A small network was shown many inputs. Here are its activations along a few directions, one row for each input.
Each table varies a few parts of the input and shows all the possible inputs, shuffled.
Descriptions start from the smaller parts, as in this example, which fits no table here: one of 3 separate values, together with either a single point or one of 11 places along a line or (one of 4 places along a line, together with one of 5 places around a ring).
Shared parts are said once, and a part with two or three values counts as separate values.
(in the rows, 128 means zero)

Other details of the inputs vary at random and push rows far along two fixed directions, the same in every table; ignore that.
To show where, the next rows are all for the same input, with only those details redrawn:
[151 127  66 115 168 139 170 117 125 151 171 161 193  92 154 136]
[144 155 103 109 146 122 122 142 135 106 129 167 170  86 122 138]
[110  57 162 136  89 139 136 141 130 150 115  91  95 151 135  97]
[112  64 157 134  93 136 137 142 129 148 120  97 101 147 131  99]
[106 117 193 120  79 111  72 177 146  83  67 116  83 129  89 107]
[144 151  98 110 151 126 128 140 135 114 134 164 171  89 127 135]
[138 204 136  93 137  99  64 170 151  49  84 184 155  70  83 143]

A family of inputs:
R1: [145 161  97 106 152 122 123 142 136 104 131 170 176  82 122 141]
R2: [131 115 191 130 121 104  57 162 138  63  67 118  25 136  96 151]
R3: [118 114 119 121  75 138 136 119 139 152 147 102 121 159 133 103]
R4: [110  67 165 146 103 137 152 139 135 143 124 102 102 141 131  95]
R5: [106 116 123 125  85 139 143 118 137 153 136 102 130 154 136 105]
R6: [145 171  74 140 154 126 119  87 122 146 168 143 159 134 126 159]
R7: [107  45 163 186 141 141 161 101  92 160 132  74  90 164 147 110]
R8: [ 96 161 185 149  85 103  47 135 135  91  72 103  74 160  76 134]
R9: [168 192 132  74 148 106  70 181 169  36  84 188 117  69 100 153]
R10: [152 136  54 147 206 131 156  86  98 158 176 162 180 100 154 163]
R11: [108 152 201 132 108 103  60 154 120  87  62 107  55 151  82 140]
R12: [150 138  64 159 211 130 169  88 101 153 178 163 179  97 153 157]
R13: [125  95 139 113 109 141 164 131 125 162 134 105 116 153 147 108]
R14: [156 172  70 135 199 141 181  82  96 162 170 152 175 118 158 168]
R15: [112 108 169 115  88 139 155 136 130 141 103  96  98 167 137 104]
R16: [103  88 155 173 114 137 164 100 102 184 134  66  83 186 145 119]
R17: [141 207 102 104 141 119 147 133 135 113 129 163 181 104 131 135]
R18: [109  54 177 149 110 143 164 131 127 141 119  86 109 147 138  87]
R19: [116  52  95 166 111 161 171  61 108 229 212  69 110 206 184 123]
R20: [132 238 124  81  90 112  47 152 164  56 114 172 147 100  90 140]
Describe the family of inputs behind these rows. -> one of 2 separate values, together with either a single point or one of 9 places along a line
Changing only the choice among 2 separate values turns R6 into R3. The same change can be made to R10. Which row results? -> R1

A family of inputs:
R21: [ 93  63 194 143  81 123 114 155 125 129  90  88  87 146 110  89]
R22: [102 127 163 150  85 128 112 121 136 122 118  92 101 161 114 106]
R23: [113 220 162 125 113 102  56 147 140  65  85 154 137 112  75 140]
R24: [145 194  96 115 170 128 145 115 121 122 140 163 179 105 138 155]
R25: [110  87 165 150 106 126 128 126 114 154 101  83  71 169 125 123]
R26: [101 114 194 127  86 118  95 166 143  93  78 116 109 125  97  96]
R27: [154 208  87 110 170 126 145 114 134 104 140 167 179 100 136 154]
R28: [122 101  88 159 140 136 155  87 105 182 166 110 142 148 143 134]
R29: [133 148 141 118 138 129 145 139 126 115 115 143 141 114 128 128]
R30: [142 185 164 101 129 104  52 169 148  38  78 162  93  96  90 150]
R31: [161 160  76 117 178 131 135 103 123 128 165 157 149 111 153 165]
R32: [153 132  41  86 124 148 190 121 149 180 196 154 189 110 176 122]
R33: [109  16 168 149  83 144 128 133 134 151 136  75  68 164 145  90]
R34: [133  42  79 102  88 174 213  97 120 234 195  87 148 176 190  98]
R35: [136 117 150 126 131 122 111 147 132 110 105 127  90 129 116 133]
R36: [130  92  95 147 155 149 199  88  93 202 172 106 145 153 175 132]
R37: [108 125 183 125  85 120  95 165 155  76  79 119 109 121  98  94]
R38: [118 142 177 121 117 114 106 158 123  96  80 130 100 122 103 126]
R39: [164 192  78 115 188 117 117 119 127 110 143 176 162  97 126 173]
R40: [121  77 100 160 132 142 150  88 115 188 175  98 118 167 149 127]
R41: [155 160  81 113 178 117 112 140 141  97 142 184 183  70 118 150]
R42: [151 141  96 124 171 126 155 126 115 134 133 156 153 100 135 149]
R43: [106 137 162 136  96 114  53 132 140  92 108 114  77 147  97 131]
R44: [132 174  77 138 165 127 139  95 108 145 165 154 188 110 134 150]
R45: [125 129 135 125 133 112  99 152 134  99  99 146 138  95 102 128]
R46: [111  46 176 146  86 150 179 125 127 161 123  66  73 179 154  86]
Describe the family of inputs behind these rows. -> either one of 2 separate values or (one of 4 places along a line, together with one of 6 places along a line)
Which other rows does R24 become when the place on the line of 6 takes its other values? List them by row number. -> R25, R27, R31, R36, R39
Start at R30 and move only the place on the line of 6, one step at a time. The first step leads to R35. Which rows follow, in order? -> R42, R38, R29, R46
